[128 129 132 146 179 161 141 147 136 132] = tes
[194 144 132 130 130 129 130 146 137 231] = Nuz
[128 156 132 147 128 161 140 145 135 130] = tudak
[128 128 129 147 182 161 140 145 135 130] = buro
[194 144 132 130 130 129 130 146 173 231] = sem
[173 136 130 128 130 131 132 156 183 225] = zasa
[128 156 132 147 182 129 130 145 135 130] = Noz
[128 129 135 153 189 160 138 141 132 131] = Noge
find: [128 128 129 147 182 161 140 145 135 130]
buro
find: [194 144 132 130 130 129 130 146 137 231]
Nuz
find: [128 156 132 147 128 161 140 145 135 130]
tudak

[123 109 114 112 139 203 126 154  80 156 118 136  74  91 126]  Noge
[166 122 185 129 156  72 120 121  73 153  94 176 119 132 124]  tudak
[108  95 161 105 133  41 143  94 155 127 112 136 192 121 127]  sem
succ: [132]
[124]
both Noge tudak: 
[156]
diff tudak: [166 122 185 129 156  72 120 121  73 152  94 176 119 132 124]
9, [153]
find: [108  95 161 105 133  41 143  94 155 127 112 136 192 121 127]
sem
succ: [155]
[127]
succ: [80]
[156]

[ 91 172 168 107 165] : buro
[166 198  66 193  85] : Noge
[167  81 166  83 184] : zuvut
[166  81 168 107 165] : desob
succ: [66]
[193]
diff zuvut: [168  81 166  83 184]
0, [167]
both Noge desob: 
[166]
both zuvut Noge: 
[166]

[142  70 128 128 105]  bep
[183 168 138 160 128]  sem
[ 92 159 128 161 128]  fesos
[127 161 127 117 171]  Noz
[160 128 160 140  99]  buro
find: [138 160 128]
sem
succ: [138]
[160]
succ: [117]
[171]
both buro bep: 
[128]

[118 105 130 133 155 108 132 118  98 136]  desob
[110 118 127  55 169 108 133 161 117 136]  buro
[132 203 146  92  83 104 130 187 127 128]  tes
[110 138 129 116 161  61 125 210 125 145]  Nuz
succ: [117]
[136]
find: [118 105 130 133 155 108 132 118  98 136]
desob

[153  94 157 163 100  99 100 154 158 151 158  96  95 164 100 155  95 107
  98  94 101 154 164  87 155  97  93  94 101 101 168  94 102  98] -> Noge
[ 64 195  61  77 134 189 162  91 111  64  66 192 198  49 198  58 178 182
 195 145 196  64  50 213  66 193 207 195 176 187  44 189 190  65] -> tudak
[ 64 195  61  77 185 189 190  91 199  75  66 192 198  49 198  58 178 182
 195 202 196  64  50 213  66 193 192 195 176 187  44 198 190 188] -> Noz
find: [ 64 195  61  77 134 189 162  91 111  64  66 192 198  49 198  58 178 182
 195 145 196  64  50 213  66 193 207 195 176 187  44 189 190  65]
tudak
succ: [199]
[75]
find: [153  94 157 163 100  99 100 154 158 151 158  96  95 164 100 155  95 107
  98  94 101 154 164  87 155  97  93  94 101 101 168  94 102  98]
Noge
succ: [163]
[100]
succ: [87]
[155]
find: [195 202]
Noz

[159 125 130 184 197 148  98 177 202  50  89  75] : Noz
[157 110 124 167 126 147 106 214 109  55 148  67] : buro
[152 128  99 174 187 139 146  75 197  88  89  88] : bep
[120 120 130 105 171 123 104 140  55 148 172 135] : tes
[111 143 123 110 150 117 151  66 166 169  99 166] : sem
[144 131 128 162 187 138 146 139 197  88  89 104] : zasa
succ: [174]
[187]
find: [187 138 146 139 197  88]
zasa
both sem bep: 
[99]
both buro sem: 
[110]
succ: [172]
[135]
diff zasa: [144 131 128 163 187 138 146 139 197  88  89 104]
3, [162]

[ 52  61 144 191] = Nuz
[ 66 201 195 200] = desob
[ 91  51 194 180] = tudak
[ 61  71 189 201] = zasa
[192 207  73  70] = tes
[ 59  63 194 180] = zuvut
[ 70  70 160 189] = bep
[ 58  68 188 190] = sem
find: [52 61]
Nuz
succ: [195]
[200]
find: [ 91  51 194 180]
tudak
both bep zasa: 
[189]
find: [188 190]
sem
both tes bep: 
[70]
diff tes: [192 207  74  70]
2, [73]

[116 195 159 151 117 135  78 122 143 126 113 114 158 142 108  94 148 149
 211 123  78 136 156 100 115 126  64 137 181] -> bep
[129 117 120 132 137 143 110 124 154 121 130 139 119 124 128  99 127 119
 118 130 127 127 139 113 129 124 124 142 135] -> tudak
[100 115 126  63 137 135  78 122 143 126 113 114 135 142 108  94 148 149
 211 123  78 127 146 119 136 133 130 140 133] -> fesos
diff bep: [116 195 159 151 117 135  78 122 143 126 113 114 158 141 108  94 148 149
 211 123  78 136 156 100 115 126  64 137 181]
13, [142]
succ: [63]
[137]
diff fesos: [100 115 126  63 137 135  78 122 142 126 113 114 135 142 108  94 148 149
 211 123  78 127 146 119 136 133 130 140 133]
8, [143]
find: [116 195 159 151 117 135  78 122 143 126 113 114 158 142 108  94 148 149
 211 123  78 136 156 100 115 126  64 137 181]
bep
find: [100 115 126  64 137]
bep

[115 160 115 158 115 120 111 115 116 152] : tudak
[147 121 153 119 131 153 141 153 155 119] : sem
[197  69 194  79 178 181 189 200 192  80] : Noge
[ 98 186  89 185 112  94  96  90  86 174] : zasa
[104 180 100 172 104  99 106  94  94 164] : buro
[ 52 187  53 219  65  72  52  48  56 208] : Noz
[ 80 201  78 195  91  91  77  77  80 185] : zuvut
[152 115 154 186 141 155 144 158 157 117] : tes
[111 168 106 168 119 111 107 108 105 160] : bep
[ 77 206  79 193  80  89  78  73  79 184] : fesos
[115 160 115 158 115 134 148 141 137 123] : Nuz
succ: [96]
[90]
find: [115 160 115 158 115 120 111 115 116 152]
tudak

[107 109  93 100  91  90 120 115 121  99 137 154 151]  fesos
[111 119 129 138 129 144 137 108 118 113 110 122  92]  desob
[ 91 104 177 169 184 155 181 121 180 190 164 174 210]  Nuz
[ 37  98  95 104 124 125 123 147 107 112 108 127 125]  sem
[135  83  88 128 115 134 125  90 152 158 162 145 135]  Noz
[ 94  95 133 153 169 133 138 120 112  91 105 103  91]  zasa
[125 125 111 124 116  86  86  97  86  68 108  96 107]  zuvut
both sem Noz: 
[125]
find: [111 124]
zuvut
succ: [122]
[92]
succ: [105]
[103]
find: [ 91 105]
zasa
find: [124 125]
sem
both fesos sem: 
[107]

[133 128 127 130 129 119 141 138 122 141 126 127 132 131 135 127 140 137
 125 145 112 117 118 129 132 117 133 117 137 135 112 128 126 124 114 134
 120 120 139 138  98 121 161  96 125  90 145  96 157 102] : tudak
[178 104 134 110 150 134 152 131 143 125 143 142 151 113 112 153 125 111
 129 105 143 130 133 116  87 133 121 138 132 132 142 117 143 106 100 172
 139 168 143 187 105 102 145 128  99 133 105 155 145 127] : fesos
[134 132 132 111 125 129 133 130 118 130 138 117 128 125 138 131 131 125
 134 128 125 123 133 124 131 126 131 128 126 133 128 133 133 138 136 124
 128 125 122 125 136 131 123 131 125 133 126 132 122 132] : zasa
[100 113 117 194 146 125 116 113 171 116  67 189 111 142  70 107 116 141
  80 140 155 146  96 134 120 140 116 129 144 103 137  92  92  74 102 144
 119 148 171 138  98 121 161  96 155  90 118  96 157 102] : bep
[118 136 127 135 125 124 124 127 123 127 126 124 124 134 132 120 130 136
 129 135 123 126 129 132 146 123 132 124 129 124 121 129 125 138 139 114
 125 115 123 110 138 137 123 128 141 125 137 120 127 128] : buro
[ 78 160 122 154 108 119  97 127 105 129 112 112 104 145 140 103 133 156
 129 156 111 124 126 141 191 122 139 112 126 123 111 137 112 160 168  91
 114  75 105  49 175 159 106 127 167 117 156  91 112 129] : tes
[133 128 127 130 129 119 141 138 122 141 126 127 132 131 135 127 140 137
 125 145 112 117 118 129 132 117 133 117 137 135 112 128 126 124 114 134
 120 120 139 131 135 127 132 128 120 123 135 116 106 144] : sem
[132 127 126 127 127 126 130 131 127 131 129 127 130 128 130 129 132 131
 128 133 123 124 128 128 128 124 130 122 130 132 123 126 125 125 123 130
 126 125 134 131 133 127 129 126 123 126 130 125 122 132] : Nuz
[122 130 129 113 136 136  86 104 141  96 140 129 127 117 107 137 103 105
 130  95 160 144 157 126 118 146 118 150 113 117 163 125 131 137 152 116
 141 143 114 132 124 128 124 119 137 128 104 153 164 100] : Noge
[134 132 132 111 114 118 111 127 111 130 119 120 112 141 136 107 132 146
 129 145 117 126 126 139 173 125 135 115 127 120 115 131 118 143 160 102
 120  95 115  87 152 148 115 127 159 124 147 110 121 127] : zuvut
find: [134 132 132 111 125 129 133 130 118 130 138 117 128 125 138 131 131 125
 134 128 125 123 133 124 131 126 131 128 126 133 128 133 133 138 136 124
 128 125 122 125 136 131 123 131 125 133 126 132 122 132]
zasa
find: [103 133 156 129]
tes
find: [134 132 132 111 114 118 111 127 111 130 119 120 112 141 136 107 132 146
 129 145 117 126 126 139 173 125 135 115 127 120 115 131 118 143 160 102
 120  95 115  87 152 148 115 127 159 124 147 110 121 127]
zuvut

[195  76 197  35  57  90  59 179]  Noge
[ 50  76 185  89  74 162 163  73]  fesos
[ 50 172 185  89 122 188 197 194]  sem
[184 121 173  90 100  48  52 202]  desob
[178 185  74 189 194 165 158 109]  Nuz
succ: [121]
[173]
succ: [172]
[185]
diff Noge: [195  76 197  35  57  89  59 179]
5, [90]
succ: [173]
[90]
diff fesos: [ 50  76 185  90  74 162 163  73]
3, [89]
find: [178 185  74 189]
Nuz
find: [ 50  76 185  89  74 162 163  73]
fesos

[114 126 113 180 154 170 129 108 141  79] = Nuz
[128 131 124 104  99 130 121 152 104 167] = Noz
[ 80 125  53 180 172 166 104  93 105 163] = tes
[231 134  73 192 162 139  96  73 120 132] = buro
[134 111 107 127 128 102 123 143 142 125] = bep
[131 124 131 104 133 100 130 136 141 133] = tudak
succ: [129]
[108]
find: [124 131 104 133 100 130]
tudak
find: [ 53 180 172 166 104  93 105]
tes
succ: [162]
[139]
find: [162 139]
buro
find: [131 124 104]
Noz

[146 116 184 151 156 117 128 126 142 109 126 115 120 117 141 145 109 134
 134 184 153 131 136  96 124 136  77 142 103  79 103 156 157 113 129 144
 113  51 146 128  95 139 115 131 112 156 117 134 141] -> bep
[124  51 113  96 139 136 144 120  95  77 157 184 117 134 115 153 117 134
 117 131 120 141 126 142 189 128 126 112 129 147 112 128 136 126  98 156
 109  79 138  97 113 108 160 156  96 151 142 125  94] -> sem
[146 116 184 151 156 117 128 126 142 109 126 114  51 138  96  96  77 127
 156 160 120 120 136  96 124 136  77 142 103  79 103 156 118 113 129 144
 113  51 146 128  95 139 115 131 112 156 117 134 141] -> Noz
find: [146 116 184 151 156 117 128 126 142 109 126 115 120 117 141 145 109 134
 134 184 153 131 136  96 124 136  77 142 103  79 103 156 157 113 129 144
 113  51 146 128  95 139 115 131 112 156 117 134 141]
bep
find: [184 117 134 115 153 117 134 117 131 120 141]
sem

[155 177  89 112] -> zuvut
[ 71  76 179 174] -> fesos
[158 155 185  29] -> tes
[155 158 149 112] -> sem
[111  54 190  76] -> Noz
[ 71  92 179 178] -> bep
[181  83  70 181] -> Noge
succ: [92]
[179]
find: [155 158 149 112]
sem
find: [155 177]
zuvut
succ: [190]
[76]

[129 119 153 121 113 167 157 164  80 147 119 118 114 174] : tes
[143 119 153 115  75 204 154 156 105  89  50  85 113 141] : desob
[169 131  96 167 110 118  92 122 130 184 175 194 161 119] : bep
[154 169 131  96 167 110 118  92 121 130 184 175  99 112] : Nuz
[123  97  95 103 114 100 115 112 101 134 126  51 124 118] : buro
[129 129 113 164 157  80 121 153 119 148 182 159 168 115] : tudak
succ: [168]
[115]
find: [169 131  96 167 110 118  92 121 130 184 175]
Nuz
find: [129 129 113 164 157  80 121 153 119]
tudak

